(94): |   5 | -35 | -25 | -33 |  21 |  -7 |  57 | -63 |  27 |  24 |  19 | -34 |   9 | -18 |  58 |  -1 | -39 | -46 | -14 | 117 |
(170): |  -8 | -58 | -47 |  31 |  30 | -12 |  32 | -53 |  37 |  31 |   4 | -46 |  11 | -28 |  60 |  24 | -42 |  12 |  24 | 100 |
(39): |  24 | -41 | -48 | -59 |  36 | -19 |  10 | -52 |  11 |  28 |  18 | -33 | -15 | -26 |  66 |  29 | -30 | -20 |  42 |  86 |
miss (170): | -46 | -12 |  12 | -42 | 100 |  11 |   4 | -47 | -28 |  60 |  30 |  31 | -53 |  -8 |  24 |  31 |  37 | -58 |  24 |	| 32 |
loc: | -1 |	(94), 15
shift -1: | 29 |	| 28 |
shift +1: | 24 |	| 25 |
loc: | -35 |	(94), 1
miss (94): |  27 |  -1 | -33 |   9 |  -7 | -35 | -25 |  57 |  58 | -18 |   5 | -14 | -63 | -46 | 117 | -39 |  21 |  19 |  24 |	| -34 |

